These are the activations of a small neural network, seen along a few directions. Each row is one input.
In each table, some parts of the input vary, and every possible input appears once, in random order.
A made-up example of a description, with smaller parts first: line(4) and (point or (values(2) and ring(5)) or ring(11)).
Shared parts are said once, and a part with two or three values counts as separate values.
In the rows, zero is written as 128.

Other details of the inputs shift rows strongly along two fixed directions, in all tables alike. That doesn't count.
To show where, the next rows are all for the same input, with only those details redrawn:
[150 141 134 134 116 124 126 131 132 136 126 139 100 124 158  86]
[186 172 128 176 129 119 137 119  67 179 106 151  73 123 165 127]
[105  95 141  74 109 134 118 143 207  84 154 111 146 135 126  78]
[133 111 135 100 125 134 133 131 149 118 140 108 138 143 113 149]
[131  97 131  85 138 138 142 125 142 119 144  88 162 158  78 217]
[178 147 125 148 143 127 149 113  67 172 115 122 109 144 117 211]
[116 110 140  92 107 130 117 143 192  95 146 122 130 128 143  61]
[115 111 142  94 105 130 115 145 194  94 145 124 126 125 150  48]

Table:
row 1: [122 151 130 173 135 118 116 129  95 147 102 161 110 102 160 101]
row 2: [109 142 133 162 129 117 112 141 113 135 109 158 115 103 161  83]
row 3: [ 97 107 139 108 126 127 114 139 161 100 133 131 151 124 121 106]
row 4: [116 114 133 113 136 136 131 126 130 128 134 110 147 132  95 187]
row 5: [154 151 133 152 126 120 124 126 109 154 119 148  90 121 163  92]
row 6: [100 107 127 119 149 121 122 129 127 116 122 129 161 140 110 162]
row 7: [114 154  60 170 120 136 142  96 118  88 137 138 163 124 137  41]
row 8: [128 118 130 116 144 135 135 124 109 135 133 114 150 143  88 211]
row 9: [ 90  98 143  85 105 137 116 149 199  92 155 111 142 120 124  81]
row 10: [115  98 129 106 153 127 136 118 119 124 129 108 169 153  79 223]
row 11: [142 119 128 117 144 136 143 119 100 148 132 106 141 144  87 223]
row 12: [165 147 127 150 131 134 147 123  76 171 120 119 107 130 116 204]
row 13: [112 121 138 124 121 131 122 139 142 124 133 125 128 121 127 122]
row 14: [133 140 135 142 125 121 118 130 128 135 123 150 106 124 158  83]
row 15: [153 166 132 192 133 115 128 125  61 176  97 161  84 106 163 125]
row 16: [134 111 130 101 131 142 143 124 129 131 138  94 148 139  84 216]
row 17: [ 90 137  48 127 138 123 138  96 137  73 135 115 166 147 107  70]
row 18: [127 128 135 125 120 132 125 131 139 132 131 125 116 116 133 117]
row 19: [176 170 130 169 121 123 132 125  82 168 111 155  76 112 167 104]
row 20: [133 151 133 167 128 118 120 124 101 150 106 157 101 104 157  99]
row 21: [126 122 139 107 109 127 118 141 176 107 139 131 117 123 154  55]
row 22: [ 91 104 130 112 143 128 120 135 135 108 126 126 169 131 102 160]
- What is each input in this table made of? => values(2) or (line(4) and line(5))
- A walk changes only the line(4) part. It starts at row 2 and steps to row 1. List the rest of the walk in order. => row 22, row 6

Table:
row 23: [112 128 110 117 114 139 124 118 160  95 149 121 154 119 120  79]
row 24: [106 125 108 119 106 136 127 137 156  96 146 113 149 125 126  77]
row 25: [126 101 153  88 112 130 120 137 181 109 142 122 130 141 135  99]
row 26: [150 164  96 195 138 133 146 107  62 167 113 140 108 120 136 150]
row 27: [114 124 126 108 126 141 134 138 136 128 137 106 132 124  98 173]
row 28: [ 79  91 119  95 142 126 124 125 170  87 143 116 175 144 112 112]
row 29: [141 108 154 117 147 132 125 140 109 144 123 128 148 139 116 196]
row 30: [145 112 143 116 127 142 148 121 117 147 140  95 144 136  86 220]
row 31: [118 116 110 119 153 121 137 113 128 117 130 115 159 161 108 165]
row 32: [128 129 150 138 104 134 125 142 150 133 134 137 112 103 143  92]
row 33: [149 122 146 121 120 148 143 133 120 143 139 109 140 127 113 185]
row 34: [137 119  97 113 141 137 154 115 102 124 143  94 164 160  75 214]
row 35: [143 165 110 186 140 129 133 104  60 153 109 156 114 114 130 139]
row 36: [108 115 113 119 151 120 134 126 107 118 128 125 160 150 103 164]
row 37: [100 102 161 104 110 134 102 158 185 102 137 142 147 110 151  76]
row 38: [150 158 105 186 143 123 141 107  52 161  93 141 115 116 128 172]
row 39: [157 180 101 199 118 124 133 111  84 157 115 152  86 105 183  57]
row 40: [110 133 136 125 123 130 116 142 134 125 126 127 114 110 130 121]
row 41: [133 125 159 137 122 115 105 144 138 138 118 158 103 114 169  66]
row 42: [112 113 162 118 108 138 112 153 163 108 136 136 139 105 143  94]
row 43: [144 162 135 153 103 126 121 135 128 151 124 141  73  99 174  47]
row 44: [122 138 105 168 143 129 138 109  88 140 119 128 135 126 118 163]
row 45: [160 159 137 167 148 112 121 127  68 182  98 153  78 123 154 143]
row 46: [134 113 138 103 147 119 128 131 132 133 128 111 130 154 105 182]
row 47: [136 176 111 200 117 116 123 129  72 149 105 171  88 102 176  58]
row 48: [127 123 107 107 129 139 134 112 147  99 151 117 158 140 101 123]
row 49: [128 139 107 138 116 128 128 118 151 108 141 132 122 124 155  51]
row 50: [149 138 100 138 142 123 145 115  81 139 122 122 136 162 108 180]
row 51: [134 133 142 145 133 128 133 124  92 155 117 122 116 120 111 198]
row 52: [139 106 148  99 114 136 134 131 166 117 150 112 131 133 117 130]
row 53: [134 147 117 142 138 116 123 116 120 118 120 154 127 139 144  86]
row 54: [123 115 115 111 146 118 134 118 134 107 117 117 158 151 109 152]
row 55: [104 126 138 115 107 136 119 146 171 118 139 124 114 108 133  78]
row 56: [147 154 136 140 130 109 116 140 123 143 112 153  80 124 175  75]
row 57: [107 102 115  85 126 128 127 125 179  78 134 106 164 147 109 108]
row 58: [141 148  99 160 141 140 144 104  76 148 126 130 142 126  97 187]
row 59: [125  98 158  97 126 120 116 143 174 109 137 127 136 141 132 112]
row 60: [136 109 155  95 112 137 120 145 170 111 140 130 132 137 147  95]
row 61: [126 113 152 128 131 133 131 130 116 139 129 115 141 124  98 202]
row 62: [113 120 118 120 156 126 131 112 114 115 128 134 161 143  99 155]
row 63: [149 132 140 124 113 128 133 129 142 135 136 128  96 123 144 101]
row 64: [138 130 129 106 125 125 124 134 139 130 128 126 103 139 141 112]
row 65: [138 158 100 175 128 131 143 126  76 148 119 139 117 119 130 132]
row 66: [114  88 155  68  97 146 120 153 217  81 165 116 152 126 134  69]
row 67: [130 134 134 127 145 119 119 138 110 145 115 136 107 129 136 146]
row 68: [161 159 105 160 122 121 136 113 103 135 113 142 103 116 157  82]
row 69: [ 89  98 152  96 118 127 108 145 180 107 136 124 140 118 125 110]
row 70: [109 111 138 108 140 129 122 133 131 137 126 113 139 132  96 191]
row 71: [114 128 121 131 140 116 123 124 130 113 110 142 135 123 145  86]
row 72: [173 169 141 164 112 112 121 126 103 168 105 166  52 118 197  53]
row 73: [ 83 104 138  87 124 129 108 149 178 102 136 119 142 120 120 116]
row 74: [169 176 149 190 102 132 125 142  93 171 110 176  71  86 197  59]
row 75: [101 124 117 128 137 128 122 114 130 110 130 140 157 123 114 123]
row 76: [100 115 146 107 100 136 119 147 186 108 144 123 124 108 133  77]
row 77: [150 129 128 118 124 128 136 125 127 140 138 116 104 131 123 143]
row 78: [129 121 102 122 133 138 146 113 118 119 128  93 161 133  90 183]
row 79: [143 136 136 117 120 122 119 131 139 137 123 134  90 133 154  84]
row 80: [118 112 151 114 131 119 112 141 146 129 125 135 120 127 139 113]
row 81: [126 123 111 108 136 133 131 109 137 105 138 124 156 155 104 132]
row 82: [120 122 102 132 132 138 144 119 118 120 124 110 154 124  96 172]
row 83: [117 120 112 115 141 117 132 129 128 108 130 123 153 157 115 136]
row 84: [121 134 140 136 132 130 124 132 113 142 121 122 114 117 116 159]
row 85: [108 141 114 153 125 115 122 131 109 125 120 152 128 116 149  84]
row 86: [152 110 151 112 142 128 131 137 123 136 129 124 145 151 117 194]
row 87: [168 161 135 165 119 129 142 120  82 178 116 132  81 114 146 145]
row 88: [147 134 100 140 153 128 149  99  87 143 123 112 143 165 104 201]
row 89: [134 110 147 128 143 128 131 125  99 157 121 120 145 134  95 234]
row 90: [119 117 129  86 109 132 123 141 181 104 150 115 117 125 135  81]
row 91: [130 130 106 147 155 123 143 107  79 145 104 121 152 133  99 215]
row 92: [106 130 111 151 138 121 127 114 117 128 123 137 139 123 136 119]
row 93: [106 121 132  93 105 137 120 145 181 105 147 107 124 115 132  82]
row 94: [106  91 153  78 124 120 113 146 198  95 142 116 140 143 127 101]
- What is each input in this table made of? => ring(8) and (values(4) or line(5))
- The inputs of row 49 and row 31 match in every part but the ring(8) part. If row 77 is changed in the same way as row 49 into row 31, which row does it become? => row 46
- The inputs of row 47 and row 85 match in every part but the ring(8) part. If row 51 is changed in the same way as row 47 into row 85, which row does it become? => row 69
- A walk changes only the line(5) part. It starts at row 56 and steps to row 46. List the rest of the walk in order. => row 94, row 59, row 86
- Change only the line(5) part in row 70. List by row number the other rows that result. => row 37, row 69, row 73, row 89
- List by row number the other rows that have the ring(8) part in common with row 39. => row 23, row 24, row 30, row 33, row 43, row 78, row 87, row 93
- Change only the values(4) part in row 71. List by row number the other rows that result. => row 28, row 36, row 62
- Change only the values(4) part in row 48. List by row number the other rows that result. => row 34, row 49, row 68
- List by row number the other rows that have the ring(8) part in common with row 58. => row 26, row 27, row 32, row 55, row 65, row 74, row 76, row 82

Table:
row 95: [177 171 106 173 141 130 153 103  38 181 110 131  98 126 110 205]
row 96: [149 153 125 153 122 112 122 130 119 126 116 157 101 133 177  47]
row 97: [ 82  81 156  67 112 136 115 161 203  95 148  95 149 126 111 130]
row 98: [117  96 152  89 130 134 128 130 165 125 137  97 135 134  99 180]
row 99: [120 126 130 142 139 116 126 137 104 134 115 140 134 132 125 155]
row 100: [157 160 111 193 152 121 146 116  34 182  92 139 120 121 130 209]
row 101: [114  71 142  55 133 139 138 131 175 108 152  68 169 157  59 229]
row 102: [138 132 125 121 147 118 126 121 106 140 122 133 124 144 122 150]
row 103: [128 128 134 142 143 118 125 115 112 137 114 141 130 137 124 148]
row 104: [157 169 112 181 140 133 145 122  34 183 105 131 102 117 111 215]
row 105: [102  79 121  49 150 137 132 132 173  85 156  82 190 178  65 201]
row 106: [120 129 120 133 113 134 129 123 147 114 142 133 125 115 141  69]
row 107: [123 127 113 125 114 128 124 129 160  98 131 133 137 128 157  54]
row 108: [101 122 134 115 133 120 109 148 140 118 127 143 126 125 141 103]
row 109: [110 131 128 139 116 132 119 122 153 117 139 136 124 106 143  71]
row 110: [121 120 132 122 127 117 120 126 141 110 126 138 134 137 138  90]
row 111: [157 156 116 181 150 121 139 100  62 169  98 142 117 120 134 176]
row 112: [141  87 171  88 128 155 136 140 138 127 153 108 181 143  78 241]
row 113: [128 149 137 144 134 113 108 127 127 141 114 167  92 116 169  59]
row 114: [115 133 121 150 125 135 131 134 110 137 131 125 133 114 122 138]
row 115: [138 115 138  97 111 128 130 144 174 116 141 110 114 135 140  98]
row 116: [129 144 113 120 104 134 128 135 155 107 142 130 116 121 144  58]
row 117: [107 136 130 124 109 133 113 131 164 107 137 135 117 102 138  61]
row 118: [145 153 118 169 121 119 124 118 112 134 109 158 102 105 179  46]
row 119: [124 132 113 126 107 136 132 128 156 109 146 127 130 128 143  66]
- What is each input in this table made of? => point or (line(4) and (point or line(5)))
- A walk changes only the line(5) part. It starts at row 113 and steps to row 103. List the rest of the walk in order. => row 111, row 109, row 117
- A walk changes only the line(5) part. It starts at row 95 and steps to row 106. List the rest of the walk in order. => row 118, row 110, row 102
